These are the activations of a small network on made-up records, seen along a few directions, one row for each record.
Records have a field called Ripo. Each example row is followed by its value.
Other fields move the rows too, some of them a lot.
(in the rows, 500 means zero)
Random noise pushes rows far along 8 fixed directions. That doesn't count. These rows show it; they differ only by the noise:
[565 525 469 432 549 338 532 522 527 318 637 403 372 556 507 558 536 365
 585 688 469 452 472 592 419 457 501 424]
[688 489 470 473 533 477 466 645 553 319 793 349 489 628 343 442 549 375
 455 512 631 655 514 505 511 374 493 423]
[401 607 601 538 726 601 639 612 531 470 615 435 320 422 759 514 561 431
 597 492 418 482 291 401 570 419 550 430]
[454 480 537 340 615 356 500 591 405 402 396 332 332 321 660 563 495 329
 653 680 513 581 412 604 376 577 458 458]
[542 401 584 367 564 581 209 777 367 481 564 407 526 274 289 202 527 447
 176 312 758 900 465 208 556 428 676 611]
[392 518 454 311 542 191 270 459 405 341 503 576 254 339 529 430 506 408
 448 823 409 410 402 314 338 618 703 649]
[533 546 565 696 507 657 591 525 500 594 570 582 574 615 600 518 546 538
 507 362 470 601 510 467 518 473 490 582]
[423 555 519 699 461 583 627 498 489 581 540 606 597 626 594 562 463 536
 556 385 505 487 550 509 569 490 456 522]
[329 519 675 285 627 372 486 556 439 359 480 395 259 116 434 492 536 637
 368 476 901 382 542 609 533 588 723 124]
[774 439 435 368 377 246 190 448 462 288 693 523 432 571 211 425 588 514
 331 715 711 662 671 509 239 677 625 594]

[683 478 596 580 547 714 609 660 565 545 652 291 580 567 569 573 513 529
 653 324 906 801 569 714 560 660 268 245]  f12
[236 487 496 329 538 288 509 479 494 346 419 444 369 302 392 517 355 572
 478 561 743 218 524 590 652 560 587 206]  f13
[471 556 448 523 561 526 599 566 622 387 762 447 455 569 465 482 547 484
 511 451 670 437 492 517 604 459 513 299]  f10
[544 563 381 483 459 482 347 449 580 345 712 476 415 532 323 432 444 695
 339 556 729 378 517 324 590 514 574 395]  f4
[462 433 641 632 464 659 783 438 487 681 239 571 656 491 477 515 544 546
 418 235 305 370 594 751 545 259 563 442]  f13
[292 478 528 637 464 735 705 555 449 705 245 462 677 482 693 559 317 552
 617 274 477 552 454 547 705 432 266 483]  f13
[611 555 564 639 503 539 520 271 621 555 672 794 440 648 476 442 692 701
 306 480 231 346 455 378 427 432 761 674]  f7
[466 472 507 449 679 655 410 795 491 431 707 329 495 381 456 270 514 355
 415 343 724 792 362 270 670 395 520 450]  f10
[302 515 204 501 319 294 387 611 496 361 792 595 668 751 322 446 197 318
 595 543 787 513 632 359 647 599 436 527]  f11
[278 638 497 458 510 289 453 367 589 380 621 711 316 438 447 469 543 652
 301 619 445  71 431 266 521 432 832 440]  f3
[382 458 660 195 671 394 354 583 379 506 213 412 263  40 554 385 537 377
 358 627 327 498 266 364 440 459 713 546]  f1
[314 476 587 269 656 441 578 708 482 381 485 191 406 212 471 455 420 410
 444 449 740 401 450 553 704 357 510 141]  f12
[446 486 401 310 579 340 377 556 454 355 485 373 344 397 536 515 490 362
 570 717 461 472 421 503 401 536 495 478]  f6
[735 454 543 430 558 599 457 625 505 430 578 276 496 521 404 430 561 324
 459 480 482 744 401 479 511 341 411 496]  f1
[603 497 710 436 643 595 601 554 470 557 383 419 390 284 564 534 637 538
 527 419 524 618 495 713 335 560 600 426]  f5
[836 460 524 484 422 507 412 410 638 471 659 561 540 664 157 409 734 562
 193 498 341 436 564 536 387 290 695 550]  f8
[502 429 659 530 495 748 512 547 407 752 196 518 619 283 565 474 523 674
 343 210 520 655 520 464 552 410 537 556]  f14
[225 570 591 494 756 705 544 707 479 579 526 416 399 299 768 392 460 439
 550 400 539 520 247 202 694 503 502 508]  f8
[571 609 516 549 475 482 591 394 598 466 650 590 404 605 519 596 548 608
 566 562 500 443 558 589 454 587 580 473]  f11
[480 589 420 603 617 662 396 711 545 482 850 518 469 642 646 346 496 351
 497 442 452 738 279  56 619 437 520 720]  f3
[546 595 419 615 448 534 521 373 497 489 572 516 492 694 625 641 430 538
 681 625 476 467 503 486 469 684 310 555]  f15
[496 436 484 745 267 599 588 360 461 740 329 782 841 709 485 585 418 643
 511 299 412 487 715 571 549 499 405 667]  f14
[171 531 512 573 461 560 576 500 510 535 426 551 556 399 401 497 330 627
 346 334 574 192 508 315 798 338 577 349]  f15
[793 649 444 546 579 446 527 400 709 271 869 508 280 726 567 574 707 499
 587 756 305 393 427 493 350 549 520 495]  f10
[556 530 606 479 679 547 526 454 536 547 511 477 295 401 817 572 642 459
 665 603 462 640 414 550 279 721 518 520]  f12
[312 600 428 591 552 544 496 506 472 504 590 657 473 569 605 460 449 493
 497 522 289 320 366 210 640 422 526 646]  f6
[438 527 503 508 395 440 540 440 537 483 497 496 538 543 449 596 406 545
 498 471 606 377 635 630 531 540 452 378]  f1
[783 364 311 654 265 442 608 415 472 618 311 471 862 860 471 701 412 295
 724 537 197 659 671 799 326 397 150 784]  f14
[666 357 625 454 405 501 433 341 414 605 177 581 611 337 242 445 633 694
 176 404 431 494 658 678 347 395 695 575]  f4
[719 454 472 524 337 464 692 363 581 483 342 380 618 644 342 702 544 606
 509 498 418 302 703 877 472 249 354 304]  f2
[434 542 415 443 458 412 313 594 574 250 930 531 443 570 135 347 435 630
 323 451 967 404 622 339 721 515 606 254]  f6
[575 473 403 423 415 220 400 278 495 395 379 576 374 513 469 629 531 577
 541 817 445 240 595 618 300 635 553 520]  f2
[505 643 367 874 325 667 558 273 620 580 734 772 689 941 463 538 479 703
 438 440 316 222 581 282 654 444 477 611]  f8
[291 423 550 577 460 589 712 565 437 657 314 445 711 463 570 636 311 566
 678 189 854 582 653 775 688 634 286 287]  f7
[669 528 482 573 611 695 653 736 618 405 812 272 586 749 560 492 514 270
 725 454 480 727 349 537 582 300 251 489]  f5
[479 547 499 440 568 524 237 652 463 442 675 524 432 440 535 302 507 446
 378 541 527 688 350  93 538 537 610 733]  f3
[607 436 648 637 445 796 357 475 433 755 347 690 696 353 321 294 641 786
  59 128 427 626 551 195 553 313 747 749]  f2
[731 464 529 640 429 550 448 400 419 654 378 648 583 639 570 534 595 473
 564 551 194 712 545 575 176 595 487 895]  f5
[270 472 539 467 603 464 682 525 522 581 301 518 469 411 642 510 472 347
 543 457  87 256 295 455 626 201 586 545]  f7
[498 463 511 473 387 542 324 520 406 515 539 492 590 458 238 406 414 704
 277 379 915 603 677 409 569 668 544 435]  f15
[512 636 506 538 468 433 548 392 656 395 803 654 450 680 305 464 606 598
 346 476 421 209 475 430 607 294 758 404]  f11
[488 357 640 369 460 590 454 592 330 675  73 336 656 211 409 426 502 531
 306 327 466 643 559 569 533 364 473 502]  f9
[394 484 382 538 464 418 349 465 448 557 471 651 527 532 599 431 422 381
 568 639 382 563 492 281 413 672 483 777]  f9
[751 475 400 652 461 620 439 475 547 514 648 559 624 782 496 470 520 489
 552 532 437 732 493 431 437 539 354 726]  f4
[388 659 463 527 591 529 420 470 575 394 777 521 324 486 539 439 467 631
 477 553 678 341 393 221 693 585 525 336]  f9

Here are new rows. What is Ripo for each?
[519 464 460 440 377 456 418 408 372 505 286 400 567 426 447 606 395 576
 552 564 694 528 648 664 449 701 302 417]  f8
[493 524 427 475 591 499 326 520 544 378 693 511 354 493 489 312 499 469
 365 630 361 476 268 123 548 427 653 668]  f13
[528 490 516 400 752 641 680 793 580 412 581 113 421 484 652 500 512 168
 701 539 357 569 205 528 659 216 302 327]  f8
[654 491 471 450 365 391 202 291 450 529 404 670 465 430 348 460 565 798
 296 584 587 532 650 370 310 724 630 705]  f2
[852 362 498 453 527 574 442 560 522 487 476 377 559 607 403 413 679 249
 435 576 175 753 467 534 281 302 470 738]  f8
[702 464 304 521 462 425 401 541 541 369 654 364 500 711 498 544 450 380
 676 702 552 605 486 463 447 548 288 576]  f2
[384 547 434 484 503 302 562 386 549 459 413 602 428 536 529 523 545 354
 507 664  30 210 391 518 475 247 565 602]  f10
[587 430 514 459 416 475 738 463 547 485 366 246 649 562 300 627 529 485
 442 407 431 303 656 879 585 157 394 179]  f9
[761 482 498 455 446 456 383 368 526 508 507 484 466 576 408 485 664 600
 348 639 345 523 555 507 291 519 566 608]  f9
[349 531 520 450 513 351 408 346 427 542 325 645 360 348 601 503 475 491
 480 687 349 342 417 397 384 657 655 619]  f1
[634 642 605 627 788 833 681 643 659 456 852 288 313 492 834 598 578 605
 746 378 764 658 312 431 606 617 368 248]  f14
[339 508 394 582 447 471 542 409 368 619 185 518 541 446 798 649 326 498
 751 649 363 436 456 485 469 636 261 652]  f2
[910 393 552 401 361 384 312 420 548 373 631 467 555 600 112 455 643 530
 313 544 804 718 764 741 237 645 553 485]  f1
[597 507 580 392 663 591 582 529 475 485 424 242 341 415 647 576 596 421
 577 578 383 567 344 572 411 454 444 446]  f15
[498 598 483 535 691 635 528 628 598 462 728 402 381 543 664 473 501 392
 642 557 481 531 265 330 605 513 419 460]  f8
